Each row below holds a small network's activations on one input, seen along a few directions.
In each table, some parts of the input vary, and every possible input appears once, in random order.
A made-up example of a description, with smaller parts first: values(3) and (point or line(9) or (line(4) and ring(5))).
Shared parts are said once, and a part with two or three values counts as separate values.
In the rows, zero is written as 128.

Other details of the inputs vary at random and push rows far along two fixed directions, the same in every table; ignore that.

A family of inputs:
R1: [120 142 139 150 168 129 162 144 155 137 117 136 145]
R2: [ 91  40 155 112 121 116 114 159 195  98  99  43 113]
R3: [113 142 133 152 136 138 162 144 159 143 103 144 142]
R4: [145 163 105 102  89 132 106 125  71 129 157 170 105]
R5: [127 130 143 130 139  90 161 126 162 155 131 165 145]
R6: [132  68 117 122 101 157  53  90  97  87 127  59 107]
R7: [129 143 145 145 154 121 169 135 149 148 110 135 149]
R8: [174 170  96 120 117 134  96 145  76 124 151 161 104]
R9: [151  64 127  83  99 105  54 117  90 101 131  68  96]
R10: [ 95  37 151 136 141 137 120 137 188 110  80  36 126]
R11: [114 147 145 146 158 126 154 134 162 125 136 141 150]
R12: [161 168  98 138 137 143  97  96  77 123 150 162 122]
R13: [118 147 142 125 148 110 154 164 158 128 136 144 132]
R14: [118 142 150 109 141 100 169 147 142 141 137 141 144]
R15: [152 149 100 123  91 130 108  90  77 146 150 178 117]
R16: [155 167 100 137 106 162 117 100  62 141 131 154 122]
R17: [103 139 144 112 122 117 173 147 148 141 132 143 138]
R18: [139  64 126 112 114 127  59  75  85 101 130  48 120]
R19: [119 145 128 132 126 128 156 179 171 132 122 149 121]
R20: [132 166 103 131 105 155 114  85  66 134 156 153 131]
R21: [127 144 138 150 155 120 159 145 156 141 108 142 147]
R22: [104 140 132 149 147 138 158 132 171 132 120 145 139]
Each input here is: values(2) and (point or line(4) or line(6)).
Changing only the values(2) part turns R18 into R20. The same change can be made to R13. Which row results?
> R2
A walk changes only the line(4) part. It starts at R8 and steps to R13. List the rest of the walk in order.
> R9, R14
A walk changes only the line(6) part. It starts at R16 and steps to R3. List the rest of the walk in order.
> R10, R22, R6, R20

A family of inputs:
R23: [105 208 134 107 117 101 203 155 144 170 169 221 139]
R24: [159 107 124  82 100 112  76 102  65 111 163 112 103]
R25: [129 216 131 168 164 121 196 121 148 166 156 214 174]
R26: [169 116  93 136 124 167  74 101  69 116 115 100  99]
R27: [ 81  78 149 145 135 122 157 109 184 136 104 103 149]
R28: [165 114  97 114  99 135  58 121  85 101 131 124  91]
R29: [163 105 103 129 121 143  87  66  62 128 126 104 122]
R30: [ 99  94 137 100 106 111 139 184 178 119 124 100 113]
R31: [134 110 112 121  76 156  89  71  63 121 128 103 121]
R32: [115  93 153 107 136 105 137 181 175 107 126 100 115]
R33: [ 92  97 143 140 113 156 148 151 177 120  90  88 134]
R34: [140 205 142 140 158  89 204 150 135 185 130 220 162]
R35: [ 96 114 151 139 172 136 132 154 172  97 119  80 137]
R36: [138  92 145 130 147 101 136 175 167 132  84  94 125]
R37: [170 123  99 144 122 156  58 104  82 103 135  97 105]
R38: [ 88 108 164 129 172 115 149 122 171 115 129  89 162]
R39: [153 240  68 156 108 191 121 107  40 150 164 239 113]
R40: [109  82 158 117 133  86 139 130 188 129 111 117 139]
What is each input in this table made of?
> values(2) and (line(4) or line(5))
Which other rows does R39 become when the values(2) part takes its other values? List them by row number.
> R27
